Each row below holds a small network's activations on one input, seen along a few directions.
In each table, some parts of the input vary, and every possible input appears once, in random order.
A made-up example of a description, with smaller parts first: one of 6 places along a line, together with either a single point or (one of 2 separate values, together with one of 5 places around a ring) or one of 11 places around a ring.
Shared parts are said once, and a part with two or three values counts as separate values.

Other details of the inputs shift rows strongly along two fixed directions, in all tables alike. That doesn't count.

Rows:
x1: [ 22 -10  -5 -15   8   1  19   4 -19  -8  -5]
x2: [-7  0 -4 -1 -5  5 -1  5  1 -3  3]
x3: [-11  -3  11  20  18  -3 -25 -14  23  16  -1]
x4: [ -3  -4 -16 -17 -19   1   6   1  -2 -12  12]
x5: [ -9  -2 -11  -5 -16   1  -1   3   2  -6   6]
x6: [ 10  -7   0 -10   5   4   6  11 -11  -2   1]
x7: [ -6   0 -16  -6 -12   3   6  -4  -2 -13   6]
x8: [ 13   5   9   6  16   1   3  -3  -7   5 -10]
x9: [-5  6  5  6  0 -4  0 -1  3  1  1]
x10: [ 15  -7  14  -3  16   2   6   9 -14   6  -8]
x11: [-13 -15 -20  -7 -13   4 -11  -8  18 -19  20]
x12: [-12  10   1  15  -1   0  -6 -10   5   3  -2]
x13: [ 0 11 10 10  3  0 -7 -5  4  8 -5]
x14: [-8 11  9 10  4 -5 -4 -4  8  8 -2]
x15: [-3  8  7  6  3  0 -9 -1  4  7 -5]
x16: [  4  -3  -4 -12  -7  -1   6   1  -3  -3   2]
x17: [-9  8 -3  6 -6 -3 -1 -1  7  0  5]
x18: [-46 -15 -29  -4 -36  -1 -18 -16  29 -17  34]
x19: [ -2  -1 -10  -6 -13   0   4   0  -1  -6   5]
x20: [  9  -8 -12 -15  -7  -2  15   8  -8 -11   5]
x21: [  8  -5  -8 -14  -5  -2  13   7  -8 -12   6]
x22: [  8 -23  -6  -7   7  -2  -4  -2   2 -12   9]
x23: [-3 -2 -6 -6 -5  0  7 -4 -5 -8  2]
x24: [ 23  -9  -1 -14   5  -1  14   7 -14  -1  -6]
x25: [-5  7  6  9  1 -1 -8 -1  6 10 -7]
x26: [-6 -4  0 -1 -4  3  1  5 -1  0  2]
x27: [ -2   2  -7  -4 -12   2   1  -1   2  -5   3]
x28: [11  3 16  7 16 -5  6  2 -4  9 -9]
x29: [ 26 -10  -5 -18   6   0  13  14 -17  -4  -4]
x30: [ 5 -4 -6 -8 -8  0  7  1 -5 -4  2]
x31: [  0  -9 -12 -12  -8   5   7  10  -6  -9   8]
x32: [ 15 -12  -4 -20  -1  -1  11  10 -14  -6   0]
x33: [  2  -9   1   7  14   0 -16  -7  14   2   4]
x34: [ 1  3 -5 -2 -6  1  0 -1  0  0  2]
x35: [ 12   5  14  10  19  -2   1  -4  -9   6 -14]
x36: [ 1  3 -1  1 -2 -2  4  1  0 -3  0]
x37: [-4  4 -9  0 -4  2  4 -5 -1 -5  2]
x38: [-4 10 10 12  9 -1 -4 -9  2  8 -7]
x39: [ 17  -3   7   0  12  -4  12   7 -10   1  -7]
x40: [-10   5   6  11   1   4  -7   2   5   6  -2]
x41: [-8  1  5  5  0  3 -5  3  0  2  1]
x42: [  8  -8  -8 -12  -6  -2  15   7  -7  -9   4]
x43: [-7  5  2  4 -4 -1 -8  0  3  3 -1]
x44: [ 16  -1  11  -3  15  -2   1   5  -8  10 -11]
x45: [-7  8  0  8  0  0 -2 -9  3  2 -3]
x46: [-4  5  6  4 -3 -2 -3 -6  4  6 -2]
x47: [-12  12   2  11  -2   1  -7 -11   6   1  -1]
x48: [-4  4  9  7  6  4 -6  3  1  5 -3]
x49: [ 14  -4   2  -7   3  -1   7   3 -10  -1  -3]
x50: [-13   7  -6   2 -12   2  -8  -1   9  -1   2]
x51: [  7   3  20   8  21   1  -3   4  -3  15 -12]
x52: [-10   9   7  13  -1  -1 -11  -4   9  11  -6]
x53: [ -4  12  14  15   9  -1 -13  -2   7  15  -9]
x54: [-4  1  7  7  5  3 -3  4  2  8 -4]
x55: [-10  11   4   8  -3  -3  -4  -3   9   3   2]
Each input here is: one of 5 places around a ring, together with either a single point or (one of 2 separate values, together with one of 5 places along a line).
Changing only the place on the ring of 5 turns x34 into x27. The same change can be made to x33. Which row results? -> x11
Changing only the place on the ring of 5 turns x12 into x7. The same change can be made to x43. Which row results? -> x15
Change only the choice among 2 separate values in x52. List by row number the other rows that result. -> x32

Rows:
x56: [-17   9   0   5 -20  -4  -9  -8  19   4  11]
x57: [ -1  25  19  31  24  -3 -25 -19  18  27 -24]
x58: [ -7 -10 -32 -18 -28   3  19  11  -9 -24  15]
x59: [  5  10  21   6  21   5   1   6 -12  19 -17]
x60: [15 -2  7  5 11 -7  9 -7 -2 10 -8]
x61: [ 34 -21 -28 -40 -13   1  21   5 -24 -28   4]
x62: [ 21 -16 -12 -27   2   5  30  11 -34 -12  -4]
x63: [-19 -11  -4   2   4   8 -19   2  22  -2   9]
x64: [-28   1 -28 -18 -49   1 -15  -6  16 -17  23]
x65: [11 10 14  9 16  5  1 14 -5  9 -8]
x66: [ -4 -31 -25 -16  -9   1   1  -9  -2 -28  25]
x67: [-54  30  -1  30 -22  -5 -22 -25  32  -3  11]
x68: [-26 -14 -13  -3 -12   7 -19  -1  22 -14  23]
x69: [ -6   4  -6  -7  -2   8  10  -1 -13  -5  -3]
x70: [ 45 -13   8 -24  17  -3  23  14 -19  -1  -2]
x71: [ 9  2 13  5  6 -7 -1  2  5 19 -6]
x72: [ -9  13 -11   6 -11   0 -15 -19  13  -4   0]
x73: [-14  13   8   2  -3   6  -2   1  -3   6  -1]
x74: [ 45   1  33   7  43  -6  -5   7 -14  33 -35]
x75: [-12  -1 -14  -9 -28  -3 -12  -1  10  -2   6]
x76: [-12  18  25  23   9   4 -11  -3   1  24 -13]
x77: [ 39 -24 -25 -37   0  -2  37   9 -23 -22   6]
x78: [ 37 -23  22  11  54  -4   1  -1 -16  15 -19]
x79: [  1  -7 -16 -22 -18  -2   9   5   4  -8  14]
x80: [  5 -17  12   3  14   4 -18   3   7   0   3]
x81: [ -1   2  -3   0  -7  -7   8  -4  -6 -13   5]
x82: [11  8 20  2 18 -7  2  8 -6  7 -7]
x83: [ -3  25  29  34  27   4 -17   5  10  30 -19]
x84: [  9 -35 -31 -27   2   3  10   4  -9 -29  22]
x85: [ -3   9  25  15  12  -9  -5   2   3  18 -12]
x86: [ 35 -11  11 -13  22   4  28  11 -36   1 -20]
x87: [ -8  25  19  36  11   3 -13  -5   8  14 -13]
x88: [ 20  12  21  17  29  -5   2 -12   2  11 -15]
x89: [ 39 -29 -27 -45 -14  -3  38   8 -27 -35  14]
x90: [ -4  -5 -12  -9  -9  -8  14   1  -6 -11   5]
x91: [-24   9   2   7 -11  -9  -6   1  12   8   6]
x92: [-9 14  4  6  0  8  3 -7 -8 -2 -3]
x93: [-40  16 -13   6 -33   9  -6 -15   8 -11  13]
x94: [-39 -14 -13   1 -25   6 -23  -4  30  -6  22]
x95: [ 49 -24   1 -25  16  -6  35   8 -27  -7 -10]
x96: [ 25 -44 -19 -28   5   0  16   5 -18 -25  14]
x97: [-26  29  15  29   0  -2 -37 -15  32  27  -9]
x98: [ -7 -20 -19  -8  -1   4  -5 -11   5 -23  23]
x99: [-26  14 -12   1 -27   0 -22  -9  24  -1  14]
x100: [  9  16  35  17  22   5  -5   2 -12  25 -21]
x101: [  9   1  10   4   7   3   4  16  -8   8 -10]
x102: [-36  19  -7  23 -24  -3 -29 -25  30   8  -1]
x103: [ 21   1   6   3  16  -4  -1  -6  -4  14 -20]
x104: [-9 14 -4 16  3  7  0  2  5  1 -3]
x105: [  8  13  33  19  26   2  -4   3 -11  31 -24]
x106: [-44  14 -15  -1 -32  -4 -11  -3  24  -8  21]
x107: [ 20  -1  11   1  12   3   8  20 -14  12 -10]
x108: [-12   4   4   6 -15  -8  -8  -4  17   9   3]
x109: [  8  13  20  28  20   2   0   3  -2  16 -22]
x110: [ 15  -5  -5 -13  -7   6  10  20 -16  -9   4]
x111: [  8 -15 -15 -20 -11  -7  24   7 -16 -21   5]
x112: [ -5  -1 -16 -11  -8  -5  15   0  -3 -16   9]
x113: [-22  14 -15  10 -17   7   0  -1   8 -14  11]
x114: [-42   2 -28 -17 -52  -4  -2  -2  15 -26  32]
x115: [ 13 -16  23  12  37   1 -12   7   3  22 -13]
What do these inputs look like to the network? -> one of 2 separate values, together with one of 5 places around a ring, together with either a single point or one of 5 places along a line
Changing only the place on the ring of 5 turns x89 into x60. The same change can be made to x100. Which row results? -> x105
Changing only the place on the ring of 5 turns x59 into x73. The same change can be made to x112. Which row results? -> x67
Change only the choice among 2 separate values in x88. List by row number the other rows that result. -> x70
Which other rows agree with x108 in the place on the ring of 5 and the choice among 2 separate values? List them by row number. -> x75, x76, x85, x94, x101
Change only the choice among 2 separate values in x71. List by row number the other rows that result. -> x60
